Each row below holds a small network's activations on one input, seen along a few directions.
In each table, some parts of the input vary, and every possible input appears once, in random order.
Descriptions start from the smaller parts, as in this example, which fits no table here: values(3) and (point or ring(11) or (line(4) and ring(8))).
Shared parts are said once, and a part with two or three values counts as separate values.
In the rows, 100 means zero.

Table:
R1: 104, 69, 98, 91, 116, 113, 101, 95, 76, 97, 109, 110, 91, 85, 99, 96, 116, 88, 93
R2: 100, 84, 82, 86, 107, 102, 113, 95, 79, 117, 116, 98, 108, 89, 113, 93, 117, 100, 112
R3: 120, 127, 120, 82, 111, 81, 101, 76, 61, 93, 11, 160, 53, 158, 108, 114, 53, 104, 97
R4: 89, 97, 103, 105, 101, 102, 101, 90, 99, 86, 114, 96, 114, 92, 98, 102, 116, 85, 91
R5: 101, 104, 87, 108, 96, 104, 83, 120, 121, 100, 114, 75, 101, 90, 95, 96, 110, 116, 101
R6: 98, 92, 100, 94, 105, 93, 106, 96, 100, 117, 114, 97, 115, 87, 107, 96, 106, 86, 116
R7: 96, 106, 113, 107, 91, 109, 95, 98, 121, 99, 112, 87, 104, 91, 90, 96, 99, 95, 98
R8: 97, 88, 116, 95, 108, 112, 104, 76, 90, 96, 108, 114, 100, 85, 94, 95, 108, 78, 99
R9: 99, 102, 79, 98, 95, 98, 98, 118, 111, 110, 118, 79, 114, 92, 108, 95, 105, 121, 117
R10: 99, 108, 97, 104, 95, 90, 92, 116, 126, 106, 115, 80, 118, 91, 102, 100, 97, 106, 121
R11: 114, 142, 106, 97, 85, 77, 93, 107, 98, 102, 23, 131, 62, 159, 104, 108, 39, 131, 88
R12: 101, 86, 88, 93, 97, 104, 109, 114, 96, 113, 118, 86, 111, 95, 110, 94, 101, 108, 109
R13: 108, 153, 88, 104, 86, 72, 85, 110, 119, 102, 34, 119, 69, 152, 100, 108, 49, 149, 95
R14: 98, 94, 100, 114, 92, 110, 106, 112, 109, 96, 116, 87, 102, 96, 93, 103, 109, 99, 86
R15: 100, 74, 100, 103, 109, 112, 116, 91, 79, 91, 111, 114, 97, 90, 95, 103, 119, 84, 88
R16: 104, 66, 93, 81, 117, 106, 118, 88, 61, 104, 110, 115, 105, 89, 113, 98, 112, 90, 112
R17: 95, 105, 107, 101, 99, 108, 99, 81, 107, 106, 112, 98, 103, 85, 94, 92, 113, 88, 100
R18: 102, 89, 96, 103, 98, 110, 92, 117, 107, 103, 115, 82, 98, 92, 96, 95, 107, 104, 92
R19: 96, 92, 93, 108, 101, 108, 111, 96, 95, 101, 116, 98, 100, 90, 95, 100, 123, 92, 89
R20: 113, 146, 107, 89, 99, 74, 98, 84, 80, 109, 12, 145, 56, 158, 108, 106, 54, 119, 94
R21: 97, 108, 92, 117, 91, 104, 97, 115, 122, 94, 116, 80, 105, 93, 92, 104, 111, 110, 95
R22: 90, 112, 103, 114, 92, 99, 87, 109, 125, 79, 114, 80, 117, 96, 94, 107, 105, 103, 97
R23: 100, 94, 106, 100, 96, 95, 102, 112, 114, 110, 115, 86, 116, 92, 104, 98, 94, 94, 114
R24: 92, 99, 110, 111, 93, 104, 96, 106, 113, 81, 114, 86, 115, 98, 94, 106, 102, 92, 89
R25: 101, 87, 89, 97, 107, 109, 96, 101, 93, 109, 114, 93, 95, 86, 99, 92, 120, 97, 94
R26: 92, 80, 111, 100, 110, 105, 105, 86, 83, 76, 109, 112, 111, 92, 98, 104, 111, 78, 91
R27: 96, 120, 105, 110, 90, 103, 85, 102, 133, 96, 112, 80, 106, 90, 89, 98, 103, 106, 106
R28: 100, 75, 110, 89, 113, 97, 110, 90, 84, 107, 109, 112, 112, 86, 108, 99, 102, 76, 116
Q: What is each input in this table made of?
A: line(4) and (point or ring(6))
Q: The inputs of R6 and R23 match in every part but the line(4) part. If R17 is changed in the same way as R6 into R23, which row does it become?
A: R7
Q: Start at R22 and move only the ring(6) part, one step at a time. The first step leads to R21. Which rows follow, in order?
A: R5, R9, R10, R27

Table:
R29: 115, 94, 106, 77, 116, 92, 120, 72, 41, 106, 41, 160, 62, 135, 111, 104, 76, 95, 92
R30: 102, 94, 78, 95, 98, 95, 100, 122, 114, 128, 127, 74, 116, 81, 110, 91, 109, 113, 127
R31: 88, 96, 115, 113, 92, 108, 94, 103, 133, 94, 143, 71, 131, 70, 90, 97, 115, 80, 107
R32: 107, 48, 85, 74, 127, 105, 126, 89, 44, 121, 114, 121, 102, 83, 119, 93, 121, 81, 113
R33: 103, 141, 131, 103, 100, 86, 91, 70, 91, 72, 24, 149, 64, 149, 90, 116, 61, 98, 78
R34: 100, 108, 66, 109, 85, 94, 92, 144, 137, 119, 132, 53, 119, 88, 105, 95, 107, 136, 119
R35: 111, 112, 83, 86, 96, 87, 95, 119, 107, 131, 88, 90, 96, 109, 114, 93, 79, 128, 126
R36: 109, 140, 99, 98, 88, 80, 94, 104, 110, 114, 51, 112, 77, 137, 104, 102, 62, 127, 103
R37: 115, 65, 89, 65, 124, 98, 122, 86, 35, 122, 75, 139, 81, 109, 123, 93, 93, 96, 112
R38: 104, 158, 128, 116, 85, 84, 77, 91, 125, 77, 30, 125, 65, 150, 83, 114, 54, 112, 75
R39: 106, 153, 86, 112, 75, 80, 84, 128, 132, 106, 58, 90, 81, 142, 101, 106, 61, 149, 95
R40: 85, 109, 101, 127, 79, 107, 85, 126, 157, 85, 147, 50, 134, 77, 86, 101, 112, 105, 98
R41: 82, 75, 103, 122, 96, 131, 94, 104, 133, 87, 180, 55, 134, 43, 80, 91, 152, 75, 90
R42: 100, 171, 114, 129, 72, 82, 67, 115, 146, 70, 36, 102, 69, 155, 80, 117, 53, 134, 66
R43: 110, 112, 135, 95, 113, 97, 105, 59, 55, 69, 20, 172, 50, 147, 91, 117, 68, 82, 68
R44: 111, 94, 84, 73, 110, 88, 108, 99, 73, 126, 83, 114, 95, 109, 122, 93, 86, 113, 126
R45: 79, 88, 92, 135, 83, 129, 86, 126, 156, 78, 184, 35, 136, 50, 75, 95, 149, 98, 83
R46: 95, 50, 122, 91, 122, 118, 122, 71, 59, 87, 128, 120, 114, 73, 100, 101, 129, 47, 95
R47: 109, 123, 101, 85, 102, 82, 107, 84, 77, 109, 46, 136, 77, 136, 111, 103, 69, 112, 104
R48: 103, 76, 79, 83, 112, 95, 112, 102, 81, 124, 122, 96, 116, 82, 117, 93, 116, 99, 127
R49: 88, 33, 110, 101, 123, 139, 121, 74, 62, 82, 164, 99, 118, 47, 91, 95, 166, 43, 80
R50: 82, 58, 106, 110, 110, 131, 106, 86, 100, 83, 174, 75, 133, 43, 88, 94, 160, 60, 91
R51: 109, 126, 70, 101, 82, 86, 86, 142, 131, 122, 94, 69, 100, 116, 110, 97, 78, 151, 117
R52: 88, 77, 117, 100, 107, 108, 107, 83, 99, 89, 137, 95, 130, 71, 98, 100, 122, 64, 108
Q: The inputs of R51 and R37 match in every part but one. If R34 is changed in the same way as R51 into R37, which row does it become?
A: R32
Q: What is each input in this table made of?
A: line(4) and line(6)
Q: Change only the line(4) part in R40. List by row number the other rows that result.
A: R31, R46, R52
Q: Change only the line(6) part in R52. List by row number the other rows that result.
A: R33, R44, R47, R48, R50

Table:
R53: 84, 149, 117, 143, 65, 99, 66, 126, 184, 66, 114, 53, 118, 103, 72, 110, 88, 116, 82
R54: 86, 38, 121, 96, 123, 127, 122, 69, 67, 80, 158, 106, 131, 50, 96, 98, 150, 37, 95
R55: 79, 154, 144, 161, 68, 117, 60, 101, 179, 32, 97, 75, 93, 109, 47, 118, 98, 93, 39
R56: 96, 35, 90, 77, 125, 119, 124, 85, 65, 124, 168, 91, 133, 41, 115, 83, 150, 62, 130
R57: 92, 147, 85, 124, 67, 89, 71, 141, 180, 112, 124, 38, 123, 95, 93, 96, 91, 139, 115
R58: 132, 104, 53, 54, 108, 67, 117, 124, 52, 164, 39, 128, 67, 146, 145, 91, 52, 156, 141
R59: 114, 122, 120, 83, 109, 77, 107, 74, 61, 94, 16, 162, 63, 154, 109, 113, 52, 99, 96
R60: 123, 117, 89, 64, 111, 69, 111, 90, 59, 138, 27, 148, 66, 145, 128, 98, 51, 124, 127
R61: 106, 22, 51, 67, 125, 113, 128, 120, 58, 149, 177, 73, 135, 43, 132, 78, 151, 96, 144
R62: 101, 135, 43, 115, 66, 85, 78, 175, 172, 136, 135, 21, 123, 95, 109, 90, 94, 176, 129
R63: 107, 130, 141, 100, 110, 94, 99, 49, 58, 60, 2, 179, 40, 160, 86, 119, 63, 83, 54
R64: 80, 47, 146, 117, 122, 144, 117, 45, 65, 45, 142, 125, 106, 59, 70, 107, 160, 17, 49
Q: What is each input in this table made of?
A: values(3) and line(4)
Q: The inputs of R58 and R60 match in every part but the line(4) part. If R61 is changed in the same way as R58 into R60, which row does it become?
A: R56
Q: Change only the values(3) part in R55. List by row number the other rows that result.
A: R63, R64
